Each row below holds a small network's activations on one input, seen along a few directions.
In each table, some parts of the input vary, and every possible input appears once, in random order.
Descriptions start from the smaller parts, as in this example, which fits no table here: ring(5) and (point or (values(2) and line(4)) or ring(11)).
Shared parts are said once, and a part with two or three values counts as separate values.
In the rows, 128 means zero.

Other details of the inputs shift rows strongly along two fixed directions, in all tables alike. That doesn't count.

Rows:
R1: [159 111 120 123 127 119 138 121 151 141 138 136 125 128 139 138]
R2: [155 110 120 132 124 126 149 123 139 142 124 140 119 129 150 117]
R3: [158 114 124 144 125 115 151 129 133 130 126 140 133 124 154 126]
R4: [159 124 116 145 123 119 138 113 146 127 128 130 139 135 147 133]
R5: [ 84 121 123 114 134 141 107 136 100 134 127 139 129 126 121 126]
R6: [160 126 114 150 112 125 149 122 132 125 131 127 133 130 150 125]
R7: [156 131 149 133 129 124 178 108 126 157 139 113 140 119 135 110]
R8: [155 115 126 148 114 122 145 117 147 137 123 134 124 136 138 126]
R9: [154 135 110 153 109 127 152 125 138 126 134 128 137 118 148 126]
R10: [ 85 127 134 127 137 140 115 136 110 129 120 133 114 145 111 134]
R11: [156 116 121 129 125 125 141 117 154 144 127 132 122 137 143 129]
R12: [ 87 136 135 115 128 125  98 134 114 127 131 123 119 131 116 142]
R13: [ 90 125 133 120 139 143 115 145  97 124 137 132 117 131 117 138]
R14: [162 139 158 121 133 118 165  96 135 157 135 116 136 119 130 119]
R15: [178 117 162  67 170 173  61 237 173  11  58  46 141  82  19  23]
R16: [ 79 140 119 114 127 146 110 143 104 127 147 133 126 125 112 120]
R17: [ 90 134 128 143 135 134 112 133 103 110 120 129 132 142 114 137]
R18: [149 110 121 127 103 114 144 124 151 142 131 140 130 128 134 129]
R19: [ 87 144 125 141 141 137 108 129 113 113 126 127 141 131 121 143]
R20: [ 94 138 140 115 140 141 104 128 109 128 122 132 108 141 119 140]
R21: [147 119 105 121 114 121 143 121 144 145 146 148 131 115 144 109]
R22: [162 136 115 146 117 110 133 114 143 126 129 118 125 130 146 135]
R23: [157 121 127 115 106 116 133 116 150 140 133 139 123 124 140 134]
R24: [162 134 123 141 120 106 138 123 146 131 129 121 122 128 145 140]
R25: [ 82 127 122 116 125 138 106 136 110 135 126 134 126 135 105 134]
R26: [156 123 120 138 125 118 147 116 150 126 126 129 136 134 148 137]
R27: [ 94 135 133 116 142 127 101 135 109 126 135 123 110 131 114 148]
R28: [236 109 138 100 140 156 106 225 208  11  62  61 172  66  39  15]
R29: [ 80 138 121 110 138 138 101 131 119 132 143 137 131 131 112 131]
R30: [158 136 118 138 120 109 142 116 147 125 128 118 123 129 147 138]
R31: [150 105 122 125 112 117 144 125 141 140 132 145 133 121 149 121]
R32: [ 84 155 165 121 156 127 129 113  94 145 134 101 133 127 107 131]
R33: [ 87 134 132 136 137 132 121 136 107 110 119 130 129 141 116 141]
R34: [165 131 130 133 120 114 139 120 143 130 128 134 124 130 146 141]
R35: [151 113 121 127 102 123 147 128 142 141 138 136 129 124 144 125]
R36: [ 93 133 138 133 147 131 110 136 109 119 124 130 134 141 124 148]
R37: [ 96 144 138 123 141 134 111 128 106 109 121 129 123 138 124 147]
R38: [ 92 127 140 135 144 140 105 126 113 124 123 129 127 144 123 139]
R39: [ 94 140 139 136 139 132 100 126 110 123 124 118 113 139 122 141]
R40: [151 111 123 121 113 117 136 119 156 142 134 137 135 128 141 133]
R41: [158 105 119 127 125 119 147 126 136 139 135 145 122 120 147 126]
R42: [ 87 141 122 111 129 132  94 131 111 136 130 119 117 130 112 140]
R43: [154 122 149 132 139 117 175 106 125 156 133 123 145 114 140 105]
R44: [ 84 130 122 115 124 148 109 140  99 134 133 129 125 130 116 131]
R45: [ 99 144 134 131 139 136 101 125 102 109 122 129 126 139 122 143]
R46: [153 129 150 134 130 115 175 104 135 158 133 117 141 122 124 114]
R47: [154 116 119 142 125 118 155 122 134 124 124 138 134 126 156 124]
R48: [164 125 132 135 117 124 134 110 147 135 125 133 118 132 144 131]
R49: [165 121 125 116 120 118 135 118 146 139 137 138 114 124 138 140]
R50: [ 87 148 125 102 132 138  97 129 114 128 141 137 120 127 109 131]
R51: [ 89 157 124 141 136 129 103 130 110 113 127 115 127 126 120 144]
R52: [ 88 137 132 135 137 142 124 140  96 109 126 125 128 137 127 137]
R53: [159 126 114 111 107 122 129 113 149 148 132 136 121 123 136 132]
R54: [158 116 115 149 122 119 146 119 131 124 124 138 137 127 155 120]
R55: [152 139 105 118 109 112 130 116 156 146 148 127 119 118 135 123]
R56: [157 118 120 133 115 132 151 126 140 142 130 131 115 133 146 122]
R57: [ 90 129 140 139 135 148 114 136  98 121 125 127 121 139 124 130]
R58: [ 85 137 125 144 141 138 116 136  97 110 122 136 139 122 128 129]
R59: [146 125 104 123 106 118 143 121 154 146 145 143 128 123 128 117]
R60: [ 92 135 137 137 138 138 120 147  95 115 127 128 127 136 125 139]
R61: [ 90 132 137 138 138 129 117 143 105 117 121 133 129 140 115 143]
R62: [ 84 141 166 120 162 135 133 114  98 145 133 112 145 131 108 129]
R63: [160 142 117 141 114 120 137 112 147 126 129 132 131 120 144 136]
R64: [156 111 118 129 116 116 146 126 147 141 135 140 120 128 131 134]
R65: [ 85 128 124 111 134 140  99 130 114 137 129 131 131 135 114 139]
R66: [156 109 126 146 122 124 145 118 137 135 123 139 126 128 152 118]
Description of these inputs: line(6) and (point or line(10)).
- Changing only the line(6) part turns R64 into R27. The same change can be made to R8. Which row results? => R39
- Changing only the line(6) part turns R37 into R47. The same change can be made to R20. Which row results? => R2
- List by row number the other rows that have the line(6) part in common with R38. => R1, R4, R11, R19, R26, R29, R36, R40, R62, R65
- List by row number the other rows that have the line(6) part in common with R16. => R6, R7, R9, R13, R35, R44, R52, R56, R57, R60

Rows:
R67: [ 38 138 112 142 119 119 126  74  75 198 165 176 102 167 179 196]
R68: [212 106 100 132  88 104 169 115 186 149 138 142 138 109 153 106]
R69: [209 119 105 148 108 103 163 119 174 124 130 127 144 112 161 122]
R70: [210 101 107 148 104 118 163 129 173 131 122 132 123 125 157 109]
R71: [134 125 137 112 146 162  91 192 138  48  86  93 157 104  68  73]
R72: [ 39 145 105 156 111 115 142  84  69 186 172 179 105 163 177 200]
R73: [112 134 190 128 169 133 169 106  93 151 126 102 148 123 112 109]
R74: [ 82 133 122 138 135 147 107 149 100 111 126 126 123 133 115 127]
R75: [204 113  99 121  97 114 153 116 179 146 138 130 133 109 153 103]
R76: [ 39 153 120 121 129 123 104  97  95 172 159 147 111 153 125 177]
R77: [121 125 116 161 123 105 147  94 116 153 143 155 125 149 177 176]
R78: [115 143 193 110 178 147 148 145 101 114 111  77 164 103  73  72]
R79: [166 123 151 111 160 154  91 186 150  40  81  89 144 106  78  75]
R80: [206  99 110 131 102 114 167 131 170 134 128 140 124 121 154 115]
R81: [128 143 150 120 152 149  85 184 129  50  86  76 141 109  72  91]
R82: [ 31 137 133 148 144 145 101 123  67 125 126 150 125 161 129 170]
R83: [220 111 117 114  95 109 159 110 186 159 139 132 117 118 152 123]
R84: [216 122 108 115  88 107 160 106 186 159 149 129 122 112 150 119]
R85: [ 79 131 152  81 161 155  65 174 125  89 106 101 128 124  54 108]
R86: [169 105 112 136 101 109 156 108 157 157 139 155 126 129 158 132]
R87: [126 139 125 168 116 104 146  89 116 153 134 139 111 156 172 178]
R88: [127 120 140  88 146 148  88 169 132  94 106 112 123 111  84  97]
R89: [ 51 159 142 130 162 153  80 149  80  82 115 118 130 134  99 136]
R90: [ 38 149 124 113 137 136  91 120  76 147 146 145 108 139 120 158]
- What do these inputs look like to the network? => values(2) and (point or line(11))
- Changing only the values(2) part turns R69 into R77. The same change can be made to R72. Which row results? => R80
- Change only the values(2) part in R89. List by row number the other rows that result. => R79
